A small network was shown many inputs. Here are its activations along a few directions, one row for each input.
In each table, some parts of the input vary, and every possible input appears once, in random order.
A made-up example of a description, with smaller parts first: values(2) and (point or ring(11) or (line(6) and ring(8))).
Shared parts are said once, and a part with two or three values counts as separate values.
In the rows, 128 means zero.

Other details of the inputs shift rows strongly along three fixed directions, in all tables alike. That doesn't count.
These rows show it; all are for the same input, with only those details redrawn:
[186 158 140 186 137 109  77 144 157 200 146]
[119 120 141 122 114 110 145 174 129 147 134]
[ 95 131  89 142 104 130 102  43 134 157 101]
[117 122 129 116 109 122 144 156 112 120 127]
[111 116 144 136 120  96 136 163 156 189 133]
[ 89 115 114 121 105 118 137 110 130 148 114]
[113 134  93 111  94 153 129  87  80  73 107]

Table:
row 1: [138 137 100 141 114 134 110  84 134 148 109]
row 2: [131 105 150 109 142 113 152 164 127 110 152]
row 3: [ 92 120 120 134 140 121 126  70 160 163 132]
row 4: [119 118 131 146 158 141  94  80 148 139 115]
row 5: [136 136 106 147 114 123  99  90 138 151 116]
row 6: [ 66  94 141 104 132 112 173 128 147 146 139]
row 7: [120 110 157 112 147 108 160 175 152 134 155]
row 8: [170 173  82 157 119 155  74  45 120 128 105]
row 9: [ 74 100 149 122 150 132 134  94 142 129 104]
row 10: [ 98 100 154  96 111  99 185 216 152 141 134]
row 11: [171 132 153 107 153 130 151 188 106  83 158]
row 12: [182 151 118 168 152 137  81  79 147 135 146]
row 13: [121 113 163 159 176 111 109 137 177 181 126]
row 14: [175 144 145 172 157 124  97 124 154 165 161]
row 15: [182 148 155 174 165 110  88 137 154 182 166]
row 16: [ 52  91 129 100 112 125 152 139 142 138  87]
row 17: [222 167 125 146 149 168  99 124  71  54 154]
row 18: [239 187 140 177 140 143  78 168 109 136 152]
row 19: [142 131 139 106 142 136 142 150  95  73 151]
row 20: [237 176 144 160 135 146  98 192  95 108 153]
row 21: [114 120 152 128 131 124 138 188 134 126 104]
row 22: [155 114 155 116 149 120 155 180 125 114 155]
row 23: [ 96 117 104 134 133 130 113  39 134 141 123]
row 24: [112 114 143 119 130 131 136 189 132 132 111]
row 25: [118 134 109 111 109 129 130 120 115 106 115]
row 26: [148 164  92 149 107 160  94  69 105 107 115]
row 27: [101 142  87 136 111 135 109  45 138 163  97]
row 28: [111 111 135  83 105 120 172 189 105  82 125]
row 29: [ 61  96 144 104 113  87 176 173 183 192 123]
row 30: [ 62 122  92 120 102 121 124  54 142 159  97]
row 31: [102 110 116 139 136 121 124  68 164 160 129]
row 32: [132 119 151 111 146 124 158 162 117 119 152]
row 33: [119 102 165  84 144 107 180 209 120  93 158]
row 34: [161 128 142 108 154 170 129 170  74  29 135]
row 35: [ 90 116  87  74  88 154 167  98  82  51  93]
row 36: [145 146  98 102  94 168 132 118  48  23 115]
row 37: [ 54 112 103  89  92 132 167 105 122 112 103]
row 38: [169 129 155 160 164  97 101 144 175 185 160]
row 39: [143 160  89 135 104 159  95  67  83  83 111]
row 40: [119 114 155 122 155 103 152 156 154 169 150]
row 41: [112 113 142 135 118  98 145 168 173 187 132]
row 42: [109 126 139 103 111 157 144 156  84  55  91]
row 43: [ 70 120  89 125  93 137 132  57 135 142  99]
row 44: [174 139 121 111 139 155 133 127  86  49 140]
What is each input in this table made of? -> values(2) and (line(4) or (values(3) and ring(6)))
The inputs of row 33 and row 25 match in every part but the values(2) part. If row 7 is changed in the same way as row 33 into row 25, which row does it become? -> row 29
The inputs of row 16 and row 4 match in every part but the values(2) part. If row 1 is changed in the same way as row 16 into row 4, which row does it become? -> row 22
Change only the values(2) part in row 39. List by row number the other rows that result. -> row 15
Change only the ring(6) part in row 7. List by row number the other rows that result. -> row 3, row 6, row 12, row 14, row 31
Change only the line(4) part in row 9. List by row number the other rows that result. -> row 4, row 13, row 34

Table:
row 45: [ 59 108 127 120 115 121 151 121 152 173 108]
row 46: [143 156 109 153 127 153  98  97 126 134 111]
row 47: [ 73 115 119 122 134 124 125  71 143 155 108]
row 48: [148 135 174 143 128 106 139 218 132 152 147]
row 49: [171 140 137 146 147 146 104 130 118 115 131]
row 50: [131 143 117 123 109 145 136 121 108 115 132]
row 51: [150 135 135 125 128 150 124 147  84  57 141]
row 52: [186 150 123 148 136 151 107 111  97  94 145]
row 53: [103 123 137 150 145 108 106  99 170 187 127]
row 54: [114 114 144 134 135 108 136 146 145 149 150]
row 55: [138 134 136 131 146 129 117 133 131 128 127]
row 56: [150 134 137 130 120 111 131 175 119 138 141]
row 57: [ 91  93 130  94 123 121 171 148 134 106 126]
row 58: [137 146 102 113 113 158 139 122 102  78 115]
row 59: [120 136 126 135 110 119 138 132 120 134 128]
row 60: [172 138 138 125 144 132 133 152 119 111 144]
row 61: [ 90 105 146 108 135 119 155 141 125 140 128]
row 62: [173 150 143 151 132 114 121 179 152 152 136]
row 63: [101 111 137 143 140 112 121 118 167 167 125]
row 64: [131 127 115 109 116 146 133 106 102  73 135]
row 65: [140 138 131 132 122 127 136 149 145 153 133]
row 66: [164 155 114 128 111 145 124 128 107  91 125]
row 67: [ 57 100 124 114 126 104 151  97 153 161 124]
row 68: [152 146 115 135 137 136 108  85 124 123 133]
row 69: [166 138 138 126 142 129 131 146 117 118 148]
row 70: [102 118 101  91  95 143 151 116  95  79 116]
row 71: [144 136 159 152 151 109 108 156 149 165 151]
row 72: [156 118 156 122 135 117 147 190 128 117 159]
row 73: [124 127 118 114 136 144 130 105 115  99 112]
row 74: [124 138 142 147 125 128 120 144 139 171 132]
row 75: [ 69 112  94 125 103 125 121  60 128 145  84]
row 76: [164 152 146 157 133 123 120 177 134 163 154]
row 77: [143 133 118 130 134 136 121 120 128  97 133]
row 78: [105 109 116 117 121 126 139  97 140 124 124]
row 79: [119 123 144 134 144 118 121 138 154 150 130]
row 80: [ 95 109 127 131 135 127 131  94 137 149 115]
row 81: [128 131 112  98 125 147 141 123  99  54 125]
row 82: [ 93 114 116 124 110 111 132 116 146 174 125]
row 83: [111 110 158 120 145 111 153 169 137 149 133]
row 84: [158 141 119 157 134 140  96  90 121 126 141]
row 85: [ 88 117 109 118 121 125 138  78 128 119 124]
row 86: [150 143 117 143 131 139 101  96 121 112 144]
row 87: [120 126 114 138 119 103 114 109 164 189 117]
row 88: [112 121 156 127 124 106 146 185 153 163 123]
row 89: [164 144 127 156 144 139  88 109 143 124 129]
row 90: [145 128 147 129 124 101 138 194 121 147 145]
row 91: [112 118 135 118 114 117 141 166 108 124 122]
row 92: [159 139 113 153 144 134 102  88 146 146 125]
row 93: [111 121 113 105 111 135 144 140  93  80 103]
row 94: [115 115 149  89 129 123 170 174 106  98 148]
row 95: [133 134 137 134 122 123 125 144 147 146 115]
row 96: [131 138 117 144 140 133  99  86 145 131 116]
row 97: [172 149 152 151 128 108 121 182 147 165 151]
row 98: [115 126 135 107 105 122 164 164 107 105 132]
row 99: [131 115 136 130 139 115 134 124 157 168 135]
row 100: [150 118 162 123 139 117 152 191 115 124 157]
row 101: [116 120 138 135 143 110 133 123 141 171 140]
row 102: [180 147 121 147 138 145 104 102 112 113 139]
row 103: [125 121 129 147 136 110 115 104 172 172 137]
row 104: [140 141 112 131 140 133 114  93 137 128 124]
row 105: [134 127 125 100 124 139 146 136 105  72 136]
row 106: [138 124 130 121 138 141 133 128 119 101 118]
row 107: [ 86  95 130  98 120 132 157 123 132 104 112]
row 108: [123 137 112 110 110 162 138 128 104  81 105]
row 109: [ 99 119 112 118 112 135 129 121 121 118 102]
row 110: [137 142  91 146 117 128  96  73 139 148 103]
row 111: [170 155 117 158 125 146  84 124 109 118 122]
row 112: [122 121 153 111 141 111 155 176 122 128 150]
row 113: [169 142 125 121 143 146 127 136 106  88 132]
row 114: [167 152 111 161 130 130  77 104 142 153 108]
row 115: [159 128 159 155 150 120 114 171 141 145 148]
row 116: [134 134 109  99 106 161 131 134  84  51 105]
row 117: [106 117 124 105 107 124 149 156 107 117 130]
row 118: [167 145 137 151 142 141  94 132 117 104 141]
row 119: [ 79  94 142  89 123 131 176 149 101  96 123]
row 120: [111 140  94 129 106 146 120  65 129 139 114]
row 121: [164 140 134 153 138 145 100 122 109 105 141]
row 122: [151 128 141 122 121 108 138 186 126 139 140]
row 123: [130 150 110 141 112 150 101  83 110 110 104]
row 124: [ 81 105 126  94 102 130 157 155  99 103 118]
row 125: [ 86 115 136 118 136 119 136 112 134 149 123]
row 126: [130 124 139 129 143 116 135 130 136 157 143]
row 127: [123 126 135 137 148 124 116 110 146 162 119]
row 128: [ 73  96 120 103 121 132 152 107 127 105 110]
row 129: [ 78 102 131  92 133 123 161 130 137 121 110]
row 130: [122 135  87 136 108 137 102  60 137 142 109]
row 131: [158 149  99 163 127 130  84  89 150 157 116]
row 132: [ 73  91 132 128 125 100 151 106 165 177 131]
row 133: [143 140 118 124 130 136 117 104 117 101 138]
row 134: [141 129 141 120 143 117 137 147 142 139 142]
The inputs of row 129 and row 134 match in every part but one. If row 89 is changed in the same way as row 129 into row 134, which row does it become? -> row 103
The inputs of row 117 and row 70 match in every part but one. If row 100 is changed in the same way as row 117 into row 70, which row does it become? -> row 102
What is each input in this table made of? -> ring(9) and (line(4) or ring(6))
A walk changes only the ring(9) part. It starts at row 85 and steps to row 133. List the rest of the walk in order. -> row 105, row 81, row 96, row 79, row 53, row 71, row 67

Table:
row 135: [ 93  98 119  86  97 124 177 167 100  77 129]
row 136: [ 64 112 126  99 106 126 171 135 112 127 117]
row 137: [ 32  90 107  74  88 134 164  94 112  98  87]
row 138: [147 150 101 160 128 113  95  62 165 198 123]
row 139: [135 142  98 131 126 146 117  48 122  94 127]
row 140: [138 110 154 144 153 100 132 148 164 193 151]
row 141: [123 116 163 138 155  99 129 177 152 173 156]
row 142: [127 129 129 107 110 133 147 154  84  91 122]
row 143: [176 153 133 158 141 146  91 108 105  93 140]
row 144: [181 171 126 169 139 122  99 117 153 179 148]
row 145: [122 122 128 123 148 140 124 128 134 113 122]
row 146: [ 78  80 161  96 141  95 185 196 156 160 155]
row 147: [112 123 120 107 117 143 144 131 115 107  97]
row 148: [ 67  96 141 117 128 115 149 107 151 144 114]
row 149: [117 119 166 114 135 119 169 226 144 144 131]
row 150: [119 129 115 118 114 147 119 117 124 103 103]
row 151: [116 115 124 105 114 137 150 165 111  77 106]
row 152: [116 123 125 133 117 118 120 136 130 131 114]
row 153: [140 131 141 111 118 135 143 175  95  98 121]
row 154: [218 193 125 166 134 171  77 133  79  81 134]
row 155: [134 138 105 134 130 168 103  59 112  74 103]
row 156: [203 151 141 135 125 139 128 193  92  99 154]
row 157: [ 94 115 124 106 133 138 136 110 110  93 120]
row 158: [154 147  89 120 107 144 121 100  98  67 124]
row 159: [179 129 170 148 150 119 132 198 136 131 172]
row 160: [191 147 137 130 152 160 112 152  94  68 129]
row 161: [144 136 144 134 125 127 146 173 127 147 149]
row 162: [111 134 101 174 120 107  76  53 167 200 110]
row 163: [123 125 134 160 154 112  94  82 167 200 121]
row 164: [ 54 101  88 105  92 130 139  53 139 142 104]
row 165: [149 124 160 124 158  98 146 196 155 155 169]
row 166: [138 141 122 146 118 125  93 110 131 148 130]
row 167: [165 143 138 167 157 120  88 107 141 169 141]
row 168: [ 96 114 127 131 121  89 132 112 194 214 132]
row 169: [126 132  98 110 129 144 131  59 110  92 122]
What is each input in this table made of? -> line(5) and (values(3) or line(4))
The inputs of row 167 and row 140 match in every part but the line(5) part. If row 142 is changed in the same way as row 167 into row 140, which row does it become? -> row 156
Change only the values(3) part in row 141. List by row number the other rows that result. -> row 143, row 167
Change only the line(4) part in row 135. List by row number the other rows that result. -> row 156, row 161, row 164

Table:
row 170: [200 170 111 127 140 155 116 118  93  75 162]
row 171: [171 159 114 181 115 121  82 100 144 168 151]
row 172: [189 162 126 139 127 133 134 174 114 123 156]
row 173: [143 152 138 178 120 119  86 120 152 198 131]
row 174: [110  80 118 109 130 114 155 106 145 152 111]
row 175: [178 162 142 164 157 113 101 123 144 178 172]
row 176: [ 81 116  99 120  95 133 134  90 152 137  96]
row 177: [141 140  96 114 124 133 131  76 127  97 137]
row 178: [125 140 126 137 154 160 102  88 107  91 119]
row 179: [122 129 126 140 141 151  96  77 117  87 116]
row 180: [165 146 102 115  99 150 136 143  90  51 139]
row 181: [ 38  96 135 106 112 131 161 106 116 124  88]
row 182: [137 119 170 141 179 100 146 170 176 196 150]
row 183: [195 152 137 164 142 150  83 158 131  99 121]
row 184: [127 139 116  97 110 151 146 101  61  42 150]
row 185: [212 179 100 185 159 144  51  28 159 154 136]
row 186: [130 111 159 112 109  98 169 242 157 146 155]
row 187: [208 144 152 113 138  99 126 226 115 118 136]
row 188: [139 128 158 117 152 120 153 180 119 116 171]
row 189: [ 54  61 133 100 115 110 172 112 118 151 121]
row 190: [155 157 124 173 129 112 107 112 152 205 149]
row 191: [112 121 102 114 119 119 134  87 143 109 144]
row 192: [113 122 126 181 155 107  72  51 188 203 133]
row 193: [ 82 104 156  93 127 115 178 143 111 115 148]
row 194: [186 173 120 191 178 149  45  53 161 176 121]
row 195: [185 159 120 124 119 168 119 154  91  49 108]
row 196: [176 178 104 160 104 161  86  83  83  98 134]
row 197: [169 148 143 141 124 122 122 176 158 158 123]
row 198: [ 69 123 112  97  95 147 162 114 101 112 101]
row 199: [154 138 109 112 108 128 102 144  71  63 122]
row 200: [151 156 113 113 109 167 136 147  87  75 113]
row 201: [128 102 106 133 119 142 113  69  97 108 122]
row 202: [ 67  84 147 117 152  92 153 122 195 184 126]
row 203: [161 156 125 116 122 171 127 152  90  76 110]
row 204: [ 37  91 140 134 134 106 146 131 175 202 104]
row 205: [143 142 135 120 138 172 111 111  64  30 126]
row 206: [106 107 108  82 103 109 139 152 109  93 107]
row 207: [ 72  91 133  89 143 112 176 121 158 128 114]
row 208: [ 63 102 127 130 104 120 130 123 152 149 104]
row 209: [104 123 119 112 123 101 122 128 117 159 110]
row 210: [162 111 109 155 137 130  90  86 139 145 130]
row 211: [ 76  77 132 121 136 109 155 106 138 192 122]
row 212: [ 59  94 115  78  91 109 196 139 154 142 106]
row 213: [170 131 114 177 158 125  78  58 163 218 125]
row 214: [102 126 103 135  93 131 126 105 121 120 125]
row 215: [ 65 118 113  98  93 131 175 111 111 135 112]
row 216: [105 131 114 156 124  85  72  63 158 230 107]
row 217: [147 126 173 139 117 107 139 248 144 147 157]
row 218: [199 160 167 178 140 101 112 201 141 190 179]
row 219: [ 92 116 119 143 119 140 110  96 130 117  98]
row 220: [159 132 190 130 174 111 150 230 126 136 171]
row 221: [111 131 139 117 107 145 136 155  89  85 116]
row 222: [ 92 111 101 134 144 147 100  52 151 105 102]
row 223: [138 132 115 111 121 155 126 110  75  26 148]
row 224: [144 105 173 111 149  94 163 227 161 131 173]
row 225: [164 150 106  97 121 136 121 143  71  77 110]
row 226: [ 41 106 127  96 105 137 168 120 119 132  90]
row 227: [136 129 139 148 167 124 105  94 179 165 107]
row 228: [ 55  97 103  87 103 119 160  81 119  90 137]
row 229: [ 84 106 124 120 129 129 141 114 161 150  85]
row 230: [ 96 113 120 128 110 130 121 131 158 134 101]
row 231: [117 140 101  92  97 155 165 118  89  85 110]
row 232: [154 125 179 128 156 123 152 246 139 143 134]
row 233: [176 165  81 137 108 149 115  74 110  93 122]
row 234: [161 128 178 112 168 108 166 222 146 148 176]
row 235: [145 123 186 127 159 113 146 207 115 117 168]
What is each input in this table made of? -> ring(6) and (values(2) or ring(9))
The inputs of row 199 and row 209 match in every part but the ring(6) part. If row 223 is changed in the same way as row 199 into row 209, which row does it become? -> row 188
The inputs of row 226 and row 195 match in every part but the ring(6) part. If row 175 is changed in the same way as row 226 into row 195, which row does it become? -> row 177
List by row number the other rows that have the ring(6) part in common with row 230. -> row 176, row 180, row 183, row 186, row 191, row 202, row 206, row 210, row 222, row 224
List by row number the other rows that have the ring(6) part in common with row 235. -> row 173, row 181, row 184, row 189, row 193, row 196, row 205, row 216, row 218, row 221
Change only the values(2) part in row 201. List by row number the other rows that result. -> row 199
Change only the values(2) part in row 213. List by row number the other rows that result. -> row 225
